A small network was trained on invented records. Each row is its activation on one of them, seen along a few directions.
After each row come some of the record's fields: W, Z, U, F.
The largest differences between rows may come from other fields.
In the rows, zero is written as 500.
Strong random noise was added to every row along 2 fixed directions; ignore it. To show where, here is one row again and again, with new noise each time:
[640 512 496 504 487 505 492 513 502 457 361 546 519 507 465 383 471 585
 507 600]
[545 599 441 518 553 641 469 546 572 536 275 531 568 442 557 387 546 428
 811 582]
[679 457 524 482 452 426 514 503 446 409 413 525 481 536 382 382 416 683
 304 619]
[596 520 480 483 505 528 503 534 487 467 348 492 510 481 430 387 465 569
 515 611]

[519 559 440 581 566 458 425 582 667 460 485 576 482 562 402 412 461 277
 646 442]	W=w2 Z=z1 U=u1 F=f3
[479 501 508 484 548 586 453 618 423 355 452 511 382 483 213 482 290 458
 228 580]	W=w1 Z=z2 U=u2 F=f2
[369 446 330 579 755 637 444 755 550 501 396 358 616 468 382 518 578 392
 629 518]	W=w1 Z=z1 U=u1 F=f5
[390 703 601 413 570 643 504 516 473 514 321 490 435 444 461 366 480 370
 659 516]	W=w1 Z=z1 U=u2 F=f2
[460 430 542 451 424 481 542 350 470 492 526 396 471 445 578 496 521 757
 429 600]	W=w2 Z=z2 U=u1 F=f1
[642 507 453 484 503 516 419 452 479 470 477 471 539 477 571 401 681 597
 429 575]	W=w2 Z=z1 U=u2 F=f5
[537 450 433 533 529 622 333 602 504 464 458 549 494 524 332 518 426 513
 415 557]	W=w1 Z=z2 U=u2 F=f5
[469 604 616 478 255 282 500 331 513 621 543 730 472 447 697 676 519 481
 650 365]	W=w1 Z=z2 U=u1 F=f3
[507 555 516 612 429 558 503 365 536 450 370 588 616 554 726 368 583 599
 670 549]	W=w2 Z=z2 U=u1 F=f5
[543 315 504 508 532 404 522 586 491 536 619 540 386 532 315 503 301 492
 205 628]	W=w1 Z=z1 U=u1 F=f5
[435 641 541 364 448 610 528 586 556 516 358 540 440 360 487 447 509 370
 689 482]	W=w1 Z=z1 U=u2 F=f3
[780 434 731 681 316 156 424 327 440 485 678 946 403 723 850 685 502 599
 342 273]	W=w1 Z=z1 U=u1 F=f1
[666 466 481 700 603 521 369 609 699 481 468 773 656 535 599 507 574 298
 616 473]	W=w1 Z=z1 U=u1 F=f5
[325 515 368 447 636 745 400 473 510 539 384 348 597 414 494 538 564 520
 787 491]	W=w2 Z=z2 U=u2 F=f3
[345 550 637 440 384 443 520 564 440 587 502 449 285 500 351 697 400 373
 671 351]	W=w1 Z=z1 U=u1 F=f3
[488 382 265 440 588 522 442 571 444 437 556 231 570 391 491 580 632 545
 407 601]	W=w2 Z=z2 U=u2 F=f5
[390 492 482 602 668 629 412 737 625 564 425 547 584 443 417 546 549 320
 693 529]	W=w1 Z=z1 U=u1 F=f5
[443 392 426 504 525 401 504 592 395 475 718 219 360 474 234 590 265 497
 263 474]	W=w1 Z=z2 U=u1 F=f4
[666 601 746 543 279 385 520 309 489 459 452 854 397 611 704 378 375 600
 426 337]	W=w1 Z=z1 U=u1 F=f2
[658 369 530 553 468 488 530 413 529 326 557 417 534 489 440 430 491 729
 134 504]	W=w2 Z=z2 U=u1 F=f4
[485 460 401 397 552 579 518 559 454 593 534 387 505 474 482 689 389 316
 592 380]	W=w1 Z=z1 U=u2 F=f3
[440 464 522 497 404 451 454 483 485 503 448 513 499 519 537 472 429 610
 619 412]	W=w1 Z=z2 U=u1 F=f3
[398 446 473 459 492 434 574 564 422 537 413 399 308 390 344 577 366 401
 515 543]	W=w2 Z=z2 U=u1 F=f5
[495 336 537 474 509 361 495 494 450 458 708 432 435 429 560 648 505 577
 338 479]	W=w1 Z=z2 U=u1 F=f1
[723 432 615 713 439 397 480 464 542 477 657 609 733 631 758 656 552 426
 574 356]	W=w1 Z=z1 U=u1 F=f1
[397 313 368 417 541 413 553 630 431 469 666 261 522 565 472 757 503 437
 227 421]	W=w1 Z=z2 U=u1 F=f1
[358 489 517 417 424 470 622 543 302 392 448 385 428 423 313 437 325 557
 335 504]	W=w1 Z=z2 U=u1 F=f2
[210 516 500 332 420 486 658 510 281 568 473 387 369 381 417 611 464 484
 567 473]	W=w1 Z=z2 U=u1 F=f2
[773 538 721 617 375 312 525 310 576 563 558 820 503 548 856 517 488 512
 636 370]	W=w1 Z=z1 U=u1 F=f4
[442 485 353 436 625 650 484 469 466 418 505 180 583 363 517 469 648 646
 423 676]	W=w2 Z=z2 U=u2 F=f1
[538 596 655 455 245 549 590 168 418 591 452 549 454 491 783 443 691 751
 553 527]	W=w2 Z=z1 U=u1 F=f2
[392 475 582 429 422 352 513 474 311 395 566 459 367 495 326 391 324 665
 206 579]	W=w1 Z=z2 U=u1 F=f5
[404 427 475 445 433 492 500 544 522 441 471 427 467 536 456 463 481 514
 566 417]	W=w2 Z=z2 U=u1 F=f3
[519 460 322 634 618 519 393 706 693 612 524 527 633 578 611 589 519 328
 599 477]	W=w1 Z=z1 U=u1 F=f5
[593 552 563 560 469 544 562 455 592 390 345 654 564 579 447 355 482 638
 439 539]	W=w2 Z=z1 U=u1 F=f2
[536 455 316 593 537 544 521 500 408 594 600 427 626 601 665 573 621 308
 686 398]	W=w1 Z=z1 U=u1 F=f5

Here are new rows. What are their fields?
[707 262 670 664 449 339 461 643 550 553 738 833 426 794 359 641 318 362
 509 368]	W=w1 Z=z1 U=u1 F=f5
[610 464 560 400 496 416 496 319 366 454 586 508 583 450 560 468 573 700
 357 456]	W=w1 Z=z1 U=u2 F=f3
[520 440 451 480 350 357 528 449 408 434 534 585 489 546 599 555 406 594
 269 390]	W=w1 Z=z2 U=u1 F=f2
[368 601 604 410 370 533 566 464 361 512 316 290 423 375 291 396 405 617
 414 573]	W=w2 Z=z1 U=u1 F=f5
[487 476 497 537 528 518 585 520 548 478 545 503 462 404 638 552 510 355
 578 538]	W=w1 Z=z2 U=u1 F=f1
[530 488 626 534 451 541 511 453 488 502 386 615 602 545 677 372 572 512
 561 470]	W=w1 Z=z1 U=u1 F=f5
[255 635 324 431 520 612 602 581 433 482 438 280 447 432 418 560 569 353
 664 453]	W=w2 Z=z2 U=u1 F=f2
[383 516 421 385 484 553 512 604 438 446 455 255 533 355 466 501 492 534
 390 670]	W=w1 Z=z2 U=u2 F=f5
[442 489 371 482 646 606 377 783 600 535 513 470 478 538 250 425 391 363
 420 683]	W=w1 Z=z1 U=u2 F=f5
[537 634 723 469 291 363 501 175 447 638 488 709 388 485 738 592 460 577
 540 338]	W=w1 Z=z1 U=u1 F=f3
[538 495 489 385 542 592 616 546 474 514 476 405 461 436 175 370 302 611
 335 578]	W=w1 Z=z1 U=u2 F=f3
[615 680 592 538 279 545 570 311 498 513 300 704 493 522 472 331 437 663
 517 434]	W=w2 Z=z1 U=u1 F=f2
[538 440 512 495 555 455 404 535 357 501 544 468 569 521 547 513 567 562
 502 480]	W=w1 Z=z1 U=u2 F=f5
[411 330 469 448 506 457 604 512 371 530 622 401 454 457 522 577 512 457
 389 608]	W=w1 Z=z2 U=u1 F=f5
[596 471 651 475 364 440 577 316 483 654 556 690 489 516 501 435 432 652
 556 444]	W=w1 Z=z1 U=u1 F=f3
[652 510 604 526 412 493 515 457 702 485 383 853 573 596 494 288 503 586
 355 543]	W=w1 Z=z1 U=u1 F=f2
[420 659 616 503 370 504 549 300 483 528 306 730 392 501 635 456 497 488
 793 453]	W=w2 Z=z2 U=u1 F=f2
[814 349 629 630 258 167 418 328 538 463 787 948 378 730 589 732 299 438
 226 296]	W=w1 Z=z2 U=u1 F=f3
